These are the activations of a small neural network, seen along a few directions. Each row is one input.
Each table varies a few parts of the input and shows all the possible inputs, shuffled.
A made-up example of a description, with smaller parts first: one of 6 places along a line, together with either a single point or (one of 2 separate values, together with one of 5 places around a ring) or one of 11 places around a ring.
Shared parts are said once, and a part with two or three values counts as separate values.

Table:
R1: [ -2  -7  24  -7  -2  -6  -5   2  -5 -31  -3  -6 -12 -11  -8   4  10]
R2: [ -5   2   9  12   8  -9 -18 -15 -21  -9  20 -13   3  12 -16  11  13]
R3: [-25 -44 -18  17 -16  21  62  32  27  20   0   9 -11  -9  -6 -24 -55]
R4: [  6  30 -16  -4  13   3 -11 -22   1  -2   9  15  15  -5  10  24  11]
R5: [ -7 -44 -57  -3   3  10  17   7  13  35 -51 -42 -12   0  18 -52 -31]
R6: [14 31  3  2  7  5 -5 -7 -3 13  7  9 13  9 18  0 12]
R7: [ -8  -5   3   2   6 -11 -16 -23 -14 -26  16  -8   5  -1 -15  18  19]
R8: [ -7  -2  18  -8   1  -6  -7  -2  -6 -29   3  -6 -13 -15 -17   7   4]
R9: [13 20  9 -3  2 10  0  1  0  7 -3 16 17  1 19  4 14]
R10: [  8 -16  31  -6  -6  -6  -3   0 -11 -21   0  -6  -1   1  -5  -1  14]
R11: [ 17  19  10 -16   0   6   2   8   7  -5  -6  15   2 -13  22   6   3]
R12: [  8  36  -9   5  14   6 -14 -14  -5  13  13  10  14   8   9  17   4]
R13: [ -3  -3  17  11   9 -11 -16 -13 -21  -3  21 -11   1  14 -14   3  17]
R14: [ 10  31   0   4  16   3 -12 -12  -6  19  14  13  12  11  11   8   9]
R15: [ 21  16  14 -12   1   7   2   2   2   0  -8  18   9  -3  19   4   7]
R16: [  8  32 -14   1  19   4 -12 -16  -1   7   9  11  14   3   8  22   9]
R17: [  0 -14  27   4  -6  -4  -5   0 -14 -15   4  -9   6   5  -6  -1  23]
R18: [-33 -37 -15  18 -27  -8  45  24  24  28 -28   2  -5  -2  -6 -30 -50]
R19: [  2 -41 -62   1 -36   0 -13  49  35  23   9   8 -36  10 -40 -17 -31]
R20: [  6  30   0 -14   8   8  -2   0   8  -6  -4  17  -3 -19   6  13  -4]
R21: [-32 -38 -33   1 -23  -2  42  15  23  43 -44 -22 -16   7   3 -37 -52]
R22: [ -5  -3   4   8  12 -10 -16 -16 -17 -16  16 -13   4   6 -17  16  18]
R23: [  3 -13  28  -9  -7  -8  -3   6  -7 -27   1  -8  -7  -9  -2   1  10]
R24: [ 11  25   6 -13   5   7   0   4   8  -9 -10  17  -2 -15  15   9   3]
R25: [  1  -3  21   9   0  -9 -10  -8 -19  -9  14 -15   3  13  -7  -5  21]
What is each input in this table made of?
Answer: either a single point or one of 4 places along a line or (one of 2 separate values, together with one of 10 places along a line)
Which other rows does R8 become when the place on the line of 10 takes its other values? List them by row number.
Answer: R1, R2, R7, R10, R13, R17, R22, R23, R25

Table:
R26: [ -2 -14  -7   7   3 -10 -22  -9 -12 -10  22  -3 -11   4 -31   3   6]
R27: [  0 -14  27 -19 -13  -4   3  16   3 -34  -8   9 -12 -15  -2   6   8]
R28: [  9  22 -20   9  -1   3 -16  -3   4  11  28  21  11  14  -6  24   6]
R29: [13 27 22  1 10  8 15  2  0  6 -6 11 15 -6 27 -5 -3]
R30: [  6  23 -10   2  15  -4 -11 -13   1  10  -4   2  17  -2  11   8   6]
R31: [-28 -61 -30   8 -27   0  34  28  24  24 -23 -18 -24   4 -17 -37 -44]
R32: [ -4 -13   4   7   5  -6 -13 -14 -15 -16  -3 -18   6   2 -13  -2  16]
R33: [-16  -6  23   1   0 -13   5 -17 -14 -11  -6 -17   1   4  -3  -1   9]
R34: [ -7 -15  26  -6  -3   3  19   2  -2 -27   0  -1  -5 -17  -1   3   1]
R35: [ -5 -15  -4   2   3  -1 -20  -7 -14  -6   8 -28 -12  12 -14  -8  17]
R36: [ 19  24  13 -21  -5   6   0   8  14 -10 -10  28  -2 -18  17   5   2]
R37: [ 13  26 -24  -1  12   2 -24  -9  -1  16  19  10   6   7  -9  17  -4]
R38: [ -6 -14   1  13 -12  -8 -15  -1  -7 -11  33   3  -2  18 -29  18  13]
R39: [ -1 -10  42   5   0  -3  15   5 -12 -15  -1  -7   1  -2   4 -10   4]
R40: [-12 -21 -54   4 -16  11  34  27  33  47 -30   2  -9  -1   6 -32 -52]
R41: [ 10  21 -25  -2  14  10 -21  -9  -4  16   2 -10   1   8   9  -2  10]
R42: [ 11  19  11 -13   1  10  11   4   4  -4  -9  18   6 -19  23   5   1]
R43: [  1  22   5   3  13  -3   6 -12  -2  15 -11  -3  14   6  26   6   4]
What is each input in this table made of?
Answer: one of 2 separate values, together with either a single point or one of 8 places along a line
Changing only the choice among 2 separate values turns R34 into R42. The same change can be made to R32. Which row results?
Answer: R30

Table:
R44: [  8  12   4 -18   9  -3 -22 -12  -8 -27  12 -13 -15  -8  -7  15  16]
R45: [ -2 -28 -10   5   3   5   9   9  -2  15 -20 -26  -7   1   9 -36 -10]
R46: [  9  39  10 -17  10  14  15  -3  11  -3 -19  25  10 -25  30   9  -6]
R47: [ 19   9  13 -17   0   2 -25  -3 -11 -18  13  -9 -13   4  -4   4  24]
R48: [-23  -2  40  11  -3 -10  18  -7 -12 -19   7  -5   0  -6 -10   4  -5]
R49: [ 11  21  -5  12  16   7  -8 -19 -14  18  23   1  24  21  12  12  19]
R50: [-14 -25 -18   5  11   6  14   2   0   8 -25 -30  -9  -5   3 -28 -18]
R51: [  3 -20 -19  10 -19   8  10  29  19   4  12  13  -7  -1 -11 -12 -12]
R52: [ -6 -20 -15  -3 -23 -10   8   5  10  18 -23  -8   2  11   7 -18  -8]
R53: [  2 -15  17  -6   4  -6  -4  -9  -9 -34   1   1   7 -14  -5  19  13]
R54: [-13 -17 -27   8 -13  10  13  22  21  -1   9  11 -11 -11 -15  -2 -19]
R55: [ -1  25  -8   6  12 -16 -35 -13  -8  -7  10   4   2   0 -14  17  17]
R56: [-12  -5  46  10  -8  -9  15   2 -13  -9   9  -1   1   5  -6  -5   7]
R57: [-18 -16 -24  -4 -17  -9  14  -3  12  12 -29 -11  -2   1   0  -8 -15]
R58: [  3 -12 -15   1 -10   1   7  17  12  27   2   7 -12  13  -8  -9 -28]
R59: [ 21  34  18 -14   3  14  10   9   9   5 -16  25   9 -11  37   2   3]
R60: [ 11  22   2   7   3 -10 -38  -2 -11   1  11   4   5  13 -11   8  23]
R61: [ -1  24 -15  12  25   6  -5 -34 -12   9  22   3  22  10   8  18  11]
R62: [-11  -8 -23   0  -3   3  11   9  15  23  -2   5 -15   3 -14   1 -36]
R63: [ 14 -17  26  -6  -3  -2  -7   0  -8 -23   3   3   8  -1  -2   8  23]
Changing only one part turns R60 into R55. The same change can be made to R45. Which row results?
Answer: R50
What is each input in this table made of?
Answer: one of 2 separate values, together with either a single point or one of 4 places along a line or one of 5 places along a line
Which other rows does R63 become when the place on the line of 5 takes its other values? List them by row number.
Answer: R47, R49, R56, R60

Table:
R64: [-24 -33 -30  23 -20  -7  17  13  13  30   2 -11  -9  18 -19 -24 -30]
R65: [ -2  19 -11   6  27   2 -13 -19 -11   3  -3 -11   7  -2   5   4   6]
R66: [ -5 -43  -9  -8  -1 -10  -9   4  -8 -10 -19 -36 -21  -3 -13 -22  -4]
R67: [-20 -40 -17  22 -19   5  32  24  15  19   6   4  -5   7 -16 -17 -33]
R68: [ -1  14  29  -3  14   3  10 -25 -17 -17   9  -5  13  -2  15  13  16]
R69: [  4  -2  21   6   9 -17 -29 -24 -28 -14   5 -16  15  13  -7   8  33]
R70: [27 13 -1 -3  0 17 -5 20  9 10 15 25  2  2 10  0  5]
R71: [ -2  18  -6   3   8  -5 -20 -22 -13  -3  31  -4   0  14 -16  23  14]
R72: [-28 -27   1  15 -22  -4  38  20  14  21 -12   2  -8   5 -13 -20 -40]
R73: [  5  18 -49 -10  -4   5  -6   0  22  26 -12  14   0   2  10   5 -13]
R74: [  0  12   6   4  24  -2 -13 -32 -22   0  13 -14  11  12  -1  16  13]
R75: [  0 -46  -4  -6 -16   1  -1  27   7 -24   2 -12 -26 -11 -22  -8  -7]
R76: [  4  14  -7   5  12  11  -4   3   5 -14  19  19   2 -15  -6  15   1]
R77: [ -6 -39 -19  -8 -18 -12 -17  17   3 -12  -1 -28 -28   1 -27 -15  -4]
R78: [  2   0  44  -1   0 -11  -5 -16 -22 -30   1  -7  17   0   9   8  36]
R79: [ -4  23  33  -3   7  -6   3 -13  -9 -14  17  12   1  -4  -4  24   2]
R80: [ 20  23 -17  -3  -1   6 -21   8   3  23  10   7  -3  17   6  -5  10]
R81: [ 19  28  21 -10  -4   6   1  16   7  13  -5  22  -2   0  17  -4  -2]
R82: [-26 -33  -1  15 -12   4  43   7   7  19 -16 -13   2   3   5 -30 -26]
R83: [ -3  21  12  -1  16   8   9 -12  -6 -13  -6  -1   9 -16  20   1   8]
R84: [ 10  -6  26   6  -4  -8 -19   1 -12 -31  27  12   9   1 -18  20  30]
R85: [ 22  19  17  -8   4  14   8   3  -2   8 -10   4  11   1  34 -13  11]
R86: [-24 -37 -21  23  -4  -5  24   3   2  33 -13 -20   1  15  -7 -29 -28]
R87: [  3  23 -15 -16  -8   6  15   7  24  16 -27  26   2 -13  19   6 -24]
R88: [  6   8  10   3  11   6  -3  -9  -7 -16  36  15   5  -1 -12  26   9]
R89: [ -6  29  15  -1   8  -1   2   0   3 -12  -1  16  -3 -19   2  12  -7]
R90: [ -4  24 -23   6  10  -1 -21  -9   0   0  15   0  -3  -1 -11  10   6]
R91: [  6  17 -17 -13   1  13  22  -3  16  14 -30  10  13 -13  36  -3 -10]
R92: [  6  14 -38  -9  12   7   1  -9  12  28 -28   3  10  -1  23  -1 -12]
R93: [ 11   9 -34 -10  -3  16   9  10  27  14  -8  29   6 -11  14   9 -17]
R94: [ -1   9  48   0  -7 -20 -13  -3 -13 -29   8  10   5  -2 -11  18  25]
R95: [  2   3  10   6  -7 -20 -37 -12 -18 -17  23  -6   5  16 -22  16  35]
R96: [-10 -32  17 -14 -19  -9   6  21   7 -23 -18 -14 -29 -14 -21 -12 -13]
R97: [ 22  17  -5  -2  15   8 -14  -3  -7  25  -7  -4   9  14  21 -11   9]
R98: [ -7 -38  15 -14 -10  -1  12   7  -1 -25 -22 -28 -19 -14  -2 -22   0]
Changing only one part turns R78 into R84. The same change can be made to R98. Which row results?
Answer: R75
What is each input in this table made of?
Answer: one of 5 places around a ring, together with either one of 2 separate values or one of 5 places along a line
A walk changes only the place on the line of 5. It starts at R92 and steps to R97. List the rest of the walk in order.
Answer: R65, R74, R69
Which other rows does R64 become when the choice among 2 separate values takes its other values? List them by row number.
Answer: R77

Table:
R99: [  3   6  -3   2   1  -3 -14  -3  -4  -1  12   0   0   7  -8   8   9]
R100: [ -5  -5 -39   1  -8  12  23  16  25  37 -21   7  -4   1  12 -19 -35]
R101: [ 2  7 15 -3 -2  1  6  2  1 -9  0  8  2 -7  6  3  3]
R102: [-21 -51 -11   7 -20  -5  21  20  10   4 -14 -20 -19   0 -19 -27 -26]
R103: [  6   4  -6   0   3  -2 -16  -1  -2  -6  13   2  -3   2  -9   8   8]
R104: [ 6  4 12 -5  3  2  2 -3 -3 -5 -4  0  4 -3 10  1  7]
R105: [  2   4  -4   5   4  -4 -11  -7  -6   3  11  -1   4   8  -5   5   7]
R106: [-1  6 -1  6  7 -1 -7 -9 -7  1  7 -2  6  5 -2  5  8]
R107: [  2   6  12  -4  -1   1   3   2   2 -10   2  10   1  -7   1   9   1]
R108: [ 2  6  5 -4  4 -3 -6 -7 -5 -6 -4 -4  3 -2  4  2  8]
R109: [  0   6   3   1   7  -1  -4 -10  -7  -1   4  -5   3   2   2   4   6]
R110: [ 4  6 17 -5  2  2  4  1 -2 -7 -5  5  2 -7  8  1  3]
What is each input in this table made of?
Answer: either one of 2 separate values or one of 10 places along a line
A walk changes only the place on the line of 10. It starts at R103 and steps to R99. List the rest of the walk in order.
Answer: R105, R106, R109, R108, R104, R110, R101, R107

Table:
R111: [-13 -18   6   8   2 -11 -11  -1 -10 -23  15  -9 -11  -8 -28  12   5]
R112: [ -3  16   6   7  21   9  12 -26 -10   0  12   3  15   2  10  10   6]
R113: [ -7  23  15  -1   4   2  10 -13   0 -16  -5  13  11 -21  16   7   4]
R114: [ 12  31  -8 -15  -1   5 -12   2  10   1  -3  20  -4  -3   5  20  -1]
R115: [ -9 -20   9  10 -10 -11  -7  -4 -11 -13  31 -13  -6  12 -27   8   8]
R116: [ 12 -14  14 -17  -2  -7  -8   1  -8 -12 -14 -11  -7  -4   5 -11  10]
R117: [ -1  22  23 -11  -2   3  16  -5   0 -11 -13  13  10  -9  13   9   0]
R118: [  0 -12  15   5   8 -16 -21 -12 -17   7  -2 -17   9  22  -7  -8  21]
R119: [ -2  -3  -6  -1  14  -7 -14 -13 -12 -13 -12 -22   2  -2   1  -3  13]
R120: [-25 -38 -14  14 -19  -6  19  23  11  10  -1 -12 -28   0 -28 -24 -35]
R121: [ -1 -24  22  -6 -14 -11  -3  14   2 -26  10   2 -14  -5 -17  -5   3]
R122: [ -8 -40 -35   0 -13   3  16  12  13  23 -33 -20  -3   5   7 -30 -21]
R123: [ -5  19  12   2  20   2   5 -17  -9  -6  -3   5  12 -13  11  17   6]
R124: [ -9 -16  15  -5 -18 -10  -2   9  -1 -28   5  -2 -14  -4 -27   5   1]
R125: [ 11  34 -19 -14  12   4 -14  -4  10   5  -1  19   5 -11   7  20   6]
R126: [ -5  21  17   9   6   2   8 -17 -13   5  14   2  17   9  17  12  14]
R127: [ 12  26 -18  -1  19  13 -18 -15  -5  12  18  10  10   6   6  18  -3]
R128: [ -2  -2  -1 -13   6  -7 -10 -10  -2 -14 -16 -16  -4  -9   1   3  15]
R129: [-18   0 -10   8  -1   8  42   9  17  33 -22   2  -4  -3  17 -23 -41]
R130: [-20 -54 -23  15 -28  -3  23  24  16   6  -4  -5 -14   1 -24 -18 -28]
R131: [ 11  11  30  -9  -6   1  16  -1   7 -11  -2  14   4 -13  21   4   1]
R132: [ 14  32 -17   3   8   1 -17  -7  -2  12  22  13  12  12   7  12  11]
R133: [ -1  -3   1   2   3  -7 -15 -14 -17   1   5 -25   2  15   4  -2  22]
R134: [-13 -16 -20   9 -10  10  46  10  22  30 -25  10  10  -2  22 -16 -34]
R135: [ -8 -17  18  20 -15 -17 -14   1 -16  -9  23 -11  -3  16 -34   2  12]
R136: [ 25  22  -4 -17   0   6 -10   7   7   3   4  25   0  -5  10   9   1]
R137: [  4  -2   7 -14  -2  -7  -8  -7  -1 -13 -19 -13  -8  -3   7  -4  10]
R138: [ 15   9  33  -5   4  14  15  12  -1  -8  -4  10   9 -10  20   1   7]
R139: [28 25 -1 -7  2 17 -8 18 10  1  7 26  1 -5 14  4  8]
R140: [  0  21  26  17   2  -5   1 -15 -17   8   7   5  23  14   4   5  13]
R141: [  6   1 -54  -1 -11  15  14  18  31  39 -13  21   5   3  13  -9 -29]
R142: [  1  17 -44  -1  -1  13  11  17  26  42 -10  14  -9   1   9 -16 -36]
R143: [ 10  34 -22   0  16   6 -17  -7   3   2   6  15  10  -4   5  17   4]
R144: [-13 -24 -25   0  -4   0  13  11   8  27 -29 -27 -17   3   3 -36 -28]
R145: [ 11  23   0   6  10  -3 -25  -6  -4  20  15  19  16  20  -2  12  13]
R146: [  2 -25  27   1 -13   0  -2  22  -5 -23  11  -4 -12  -6 -16  -5   7]
R147: [-14 -15   8  -1  -8 -11  -4   3   2 -27   9  -4 -13 -11 -26  12   6]
R148: [-11 -21   1  12   2  -4  -5  -8 -10 -17  28 -11  -9   5 -30   6   6]
R149: [ -1 -11  -2  -1  17   1 -16 -22 -19  -2   0 -28   2   9   1  -2   6]
R150: [ 16 -10  16  -8   0   6  -5  12  -4 -15 -11 -10  -6  -3  10 -15  17]
What is each input in this table made of?
Answer: one of 4 places along a line, together with either one of 2 separate values or one of 8 places along a line
Changing only the place on the line of 4 turns R133 into R115. The same change can be made to R128. Which row results?
Answer: R147
Which other rows does R134 become when the choice among 2 separate values takes its other values? List them by row number.
Answer: R129
Which other rows does R130 become when the choice among 2 separate values takes its other values? List them by row number.
Answer: R120
Which other rows does R118 become when the place on the line of 4 takes its other values? List them by row number.
Answer: R135, R140, R145
List by row number the other rows that have the place on the line of 4 in common with R143.
Answer: R114, R125, R127, R132, R136, R139, R141, R142, R145
